A small network was shown many inputs. Here are its activations along a few directions, one row for each input.
Each table varies a few parts of the input and shows all the possible inputs, shuffled.
Descriptions start from the smaller parts, as in this example, which fits no table here: line(6) and (point or line(9) or (values(2) and ring(5))).
Shared parts are said once, and a part with two or three values counts as separate values.

Other details of the inputs vary at random and push rows far along two fixed directions, the same in every table; ignore that.

Rows:
r1: [-11 -82  30  51  51  87  35  38 -58  -2  11  52  10  -4]
r2: [ 47 -48  30  21  29  55  10  33 -39 -10   3   9 -11  15]
r3: [-15  37 -24 -25 -28 -45  -3 -32  11  -4   2 -30   7   5]
r4: [ 44 -66  40  25  37  39  38  39 -32 -37   8   5  -9  13]
r5: [ 36 -64  38  40  30  28  20  46  -8  -5  -4  10 -17 -10]
r6: [ -9  46 -26 -26 -33 -25   1 -23  20 -12  18 -24  -8   4]
r7: [ -4  17  -5   6 -23 -39   6   4  36  -7   8 -17 -10 -10]
r8: [ 44 -17   8  46 -27 -15  10  45  20 -29  -1 -25 -22  38]
r9: [ 32 -49  33  32  37  40   6  36 -16   4 -11  27 -12   5]
r10: [  3 -19  17  11  10   1  -7  11  -5  17 -18  18  -9 -11]
r11: [  9  18  -7  -4 -35 -26   2 -10  -2 -13  10 -17 -13  -7]
r12: [ -7  37 -18  -3 -39 -57  -5   1  40 -13  -1 -25   0  16]
r13: [  8  13  -3 -15  -5  16  -3  -8  -8  -2  14   0 -10   0]
r14: [ -5 -19   8 -19  31  14 -10 -15 -33  14 -15  10  16  -9]
r15: [-32  -7   5 -41  49  29  -4 -34 -19  22  -3  19  22 -38]
r16: [-26 -74  27  29  73  71  37  18 -52  13   6  47  41  21]
r17: [-18  26  -8 -13   7   3 -24 -16  16  20 -16  10  11   0]
r18: [ 36  -2  -4  16 -17   3   6  14  -3 -26   9 -30 -13  31]
r19: [ -4  31 -19   8 -48 -60 -15  -2  33   0 -11 -26 -11   9]
r20: [-51  15 -34   5 -20   2  -8 -24  -9  23   5  17  29  13]
r21: [ 48  -4   6  26 -34  -5  29  28   9 -48  29 -38 -28  35]
r22: [-21 -14  16  -7  36 -10  -4   2  -2   9 -17  17  15  -7]
r23: [ 12  12   8  11  -4  -6   9  16  24 -13  14  -2  -9   8]
r24: [-31   5  -7 -40  29   2 -12 -40  -7  19  -6  -3  27 -19]
r25: [-12   1  13  -6  35  16  -8   0   7   5  -7  16  17   5]
r26: [-11   9   6  -8   6 -12   7   4  16  -3  -1  13   3  -9]
r27: [ -6  38 -25  -1 -44 -49 -19  -6  36  -1 -12 -19  -5   9]
r28: [ 40 -21   5  45 -36 -20   5  38  23 -12  -5 -28 -30   7]
r29: [ -7  30 -20 -27 -26  -9 -20 -22  -5   9  -1  -5  -1  -9]
r30: [ 15  29 -16  15 -59 -43 -10   8  34  -6  -3 -18 -21   8]
r31: [ -9  23 -17 -24   2  -9  -2 -24   5  -5   5 -17   3  12]
r32: [ -4 -20   8 -21  40  19   5 -11 -20  -4  -5   6  18   3]
r33: [ 11  -3  -1  -3 -11   1   0  -6  -7  -1   9 -11  -4 -19]
r34: [  1  -6  -6 -13   3  -2 -11 -16 -10   7  -5 -19   8  -7]
r35: [ 24   1   8  24 -18  -7   4  25  18 -13   7   0 -20   3]
r36: [ 32 -10   8  21 -24 -21  31  16  -2 -40  13 -29 -19  13]
r37: [ -6  25  -1  -5  -2   6 -10  -5  17  11  -1  15  -3 -12]
r38: [-40   9  -4 -30  24 -15 -16 -25  18  30 -17  10  22 -20]
r39: [-41  22   4 -30  21 -17  -5 -21   7  24 -11  28  14 -31]
r40: [  8  18 -12  -7 -36 -23 -11 -12  -7  -1   0 -16 -11  -4]
r41: [  6  33 -28 -10 -56 -33 -17 -19  12   2   5 -36  -8 -11]
r42: [-70  23   2 -59  55  18 -31 -52 -14  66 -30  63  30 -61]
r43: [ -2  47 -29 -22 -44 -21 -10 -21  14  -6  15 -20 -13  -3]
r44: [ -7  40 -34 -24 -37 -32 -17 -28  10  -2  -2 -27   3   4]
r45: [-62   5  -6 -52  56  18 -37 -47  -2  65 -39  37  36 -44]
r46: [ -9  46 -29 -28 -45 -28  -9 -27  12  -4   9 -16  -8 -11]
r47: [-43 -33  -5  11  25  59  -6 -12 -44  39   1  57  22  -9]
r48: [ 42 -11  -2  23 -14  -3   9  20  -6 -28   9 -30 -16  31]
r49: [-25  -1   4 -43  55  40  -8 -32 -22  21  -5  20  24  -5]
r50: [ 48 -48  36  47  22  41   9  49 -12 -11  -4  13 -16  17]
r51: [ 54 -15  11  52 -41 -23  22  49  23 -37  10 -19 -36  21]
r52: [  5  15 -13 -15  -1  11 -15 -13 -14   9   1  -1  -4  -4]
r53: [-89  20 -14 -21  20  32  12 -30 -22  29  15  40  40 -19]
r54: [ 40 -52  39  42  37  28  31  55  -6 -29   7  12 -11  13]
r55: [ 28  -7   9  33 -14 -21  14  37  24 -31   5 -22 -12  34]
Each input here is: ring(5) and (point or (values(2) and line(5))).
The inputs of r12 and r26 match in every part but the ring(5) part. If r16 is changed in the same way as r12 into r26, which row does it become?
> r53
The inputs of r34 and r41 match in every part but the ring(5) part. If r44 is changed in the same way as r34 into r41, which row does it become?
> r29
Change only the values(2) part in r6. List by row number the other rows that result.
> r54
Change only the line(5) part in r9. List by row number the other rows that result.
> r10, r28, r30, r50
Change only the line(5) part in r5. List by row number the other rows that result.
> r35, r37, r42, r51
